Each row has a name. Each piece below is followed by the name of the row it came from, unless a question asks for something else. Each question is about the rows just above it. Places in a row count from 0.

[-0.38, -0.01,  0.10,  0.34, -0.05,  0.15, -0.13, -0.23,  0.17, -0.10,
  0.09,  0.20, -0.11, -0.07, -0.04,  0.13, -0.11,  0.30, -0.17, -0.12,
  0.00, -0.25,  0.15,  0.20,  0.24,  0.08, -0.01,  0.40, -0.20, -0.01,
  0.22,  0.09,  0.09] = Kove
[ 0.19, -0.02,  0.05, -0.30, -0.11,  0.01,  0.35, -0.16, -0.27, -0.02,
  0.04, -0.31, -0.15, -0.03, -0.09,  0.38, -0.23, -0.28,  0.33,  0.24,
  0.45, -0.22, -0.15,  0.14,  0.13, -0.07, -0.04, -0.23,  0.07, -0.24,
 -0.05, -0.10, -0.07] = rubad
[ 0.22, -0.09,  0.11, -0.05, -0.20, -0.31,  0.06,  0.34,  0.17, -0.15,
  0.00, -0.28,  0.03, -0.13, -0.30,  0.20, -0.26,  0.26, -0.22,  0.29,
  0.67,  0.03, -0.08, -0.22, -0.11, -0.21,  0.32, -0.15, -0.25, -0.23,
  0.16,  0.23, -0.23] = Bofan
[ 0.27, -0.02, -0.06, -0.02, -0.17,  0.05,  0.17, -0.06,  0.37,  0.41,
 -0.07,  0.18, -0.06,  0.40,  0.04,  0.26, -0.22, -0.02, -0.16,  0.06,
 -0.01, -0.23,  0.01, -0.09,  0.10,  0.47, -0.01, -0.05,  0.24,  0.09,
  0.19,  0.49, -0.06] = Lasig
[ 0.41,  0.01,  0.15,  0.09,  0.32,  0.04,  0.24,  0.18,  0.19, -0.07,
  0.00, -0.16, -0.15,  0.32, -0.31,  0.00, -0.04,  0.41, -0.13, -0.12,
 -0.11,  0.23, -0.09, -0.25,  0.11, -0.10,  0.29, -0.16,  0.10,  0.41,
 -0.01,  0.16, -0.34] = lasi
[-0.02, -0.04,  0.02,  0.36, -0.13,  0.04, -0.08, -0.27, -0.12, -0.11,
 -0.02, -0.06,  0.00, -0.13, -0.01,  0.00, -0.19, -0.16, -0.22, -0.02,
  0.35, -0.36,  0.46,  0.19, -0.18,  0.07,  0.01,  0.21, -0.21,  0.14,
  0.22,  0.05,  0.00] = seni
[ 0.15,  0.08,  0.07,  0.15, -0.25, -0.04,  0.24,  0.08,  0.09,  0.00,
  0.34,  0.20,  0.40, -0.17, -0.11,  0.20, -0.10, -0.38, -0.23, -0.01,
  0.09,  0.30, -0.12,  0.22, -0.01, -0.07, -0.13,  0.10,  0.17,  0.13,
 -0.20, -0.05, -0.11] = Ritun
[ 0.27, -0.02, -0.06, -0.02, -0.17,  0.05,  0.17, -0.06,  0.37,  0.41,
  0.03,  0.18, -0.06,  0.40,  0.04,  0.26, -0.22, -0.02, -0.16,  0.06,
 -0.01, -0.23,  0.01, -0.09,  0.10,  0.47, -0.01, -0.05,  0.24,  0.09,
  0.19,  0.49, -0.06] = tuki
[-0.37, -0.03,  0.23,  0.10, -0.10, -0.30, -0.23, -0.19,  0.07, -0.11,
  0.77,  0.22, -0.06, -0.03,  0.54, -0.05,  0.03, -0.20, -0.09,  0.21,
  0.20, -0.27,  0.39,  0.24,  0.30, -0.27,  0.03,  0.35, -0.18, -0.07,
  0.32,  0.07, -0.27] = veru
[ 0.28,  0.00,  0.05,  0.05, -0.15,  0.20,  0.33, -0.03, -0.10, -0.07,
 -0.08, -0.20, -0.21,  0.12, -0.35,  0.25, -0.14,  0.24, -0.10, -0.19,
 -0.17,  0.29,  0.11, -0.06,  0.09, -0.01,  0.59, -0.08,  0.66, -0.08,
  0.01,  0.02,  0.04] = Famo
[ 0.33,  0.01,  0.59,  0.11, -0.07,  0.25,  0.28,  0.09,  0.05, -0.08,
 -0.01, -0.03,  0.29,  0.24,  0.02,  0.12, -0.19, -0.08, -0.14,  0.00,
  0.20, -0.08, -0.20,  0.04,  0.06, -0.21, -0.10, -0.06, -0.17, -0.10,
  0.66, -0.35, -0.15] = mokeg
[-0.31, -0.30, -0.28, -0.27, -0.24, -0.23, -0.23, -0.22, -0.16, -0.15,
 -0.15, -0.11, -0.10, -0.09, -0.07, -0.07, -0.05, -0.04, -0.03, -0.02,
 -0.02,  0.01,  0.04,  0.05,  0.07,  0.13,  0.14,  0.19,  0.24,  0.33,
  0.35,  0.38,  0.45] is which row reordered? => rubad
[-0.35, -0.21, -0.20, -0.19, -0.17, -0.15, -0.14, -0.10, -0.10, -0.08,
 -0.08, -0.08, -0.07, -0.06, -0.03, -0.01,  0.00,  0.01,  0.02,  0.04,
  0.05,  0.05,  0.09,  0.11,  0.12,  0.20,  0.24,  0.25,  0.28,  0.29,
  0.33,  0.59,  0.66] is which row reordered? => Famo
Where do [ 0.22, -0.09,  0.11, -0.05, -0.20, -0.31,  0.06,  0.34,  0.17, -0.15,
  0.00, -0.28,  0.03, -0.13, -0.30,  0.20, -0.26,  0.26, -0.22,  0.29,
  0.67,  0.03, -0.08, -0.22, -0.11, -0.21,  0.32, -0.15, -0.25, -0.23,
  0.16,  0.23, -0.23] appear? => Bofan
Which row holds these entries in another order? [-0.07,  0.15,  0.20, -0.04,  0.24, -0.01,  0.34, -0.23, -0.25,  0.17,
 -0.12, -0.11,  0.09,  0.00, -0.11,  0.08,  0.09, -0.20,  0.13, -0.05,
  0.20,  0.15, -0.01, -0.17,  0.30,  0.40, -0.01,  0.09, -0.10, -0.38,
  0.22,  0.10, -0.13] => Kove
Which row holds these entries in another order? [-0.17, -0.07,  0.25, -0.20,  0.00, -0.10,  0.06, -0.03, -0.08, -0.14,
  0.20,  0.29,  0.02,  0.11, -0.35, -0.19, -0.15, -0.08, -0.08,  0.04,
  0.28, -0.01, -0.21,  0.66, -0.06,  0.33,  0.09,  0.24,  0.12, -0.10,
  0.05,  0.01,  0.59] => mokeg
find: [ 0.28,  0.00,  0.05,  0.05, -0.15,  0.20,  0.33, -0.03, -0.10, -0.07,
 -0.08, -0.20, -0.21,  0.12, -0.35,  0.25, -0.14,  0.24, -0.10, -0.19,
 -0.17,  0.29,  0.11, -0.06,  0.09, -0.01,  0.59, -0.08,  0.66, -0.08,
  0.01,  0.02,  0.04] => Famo

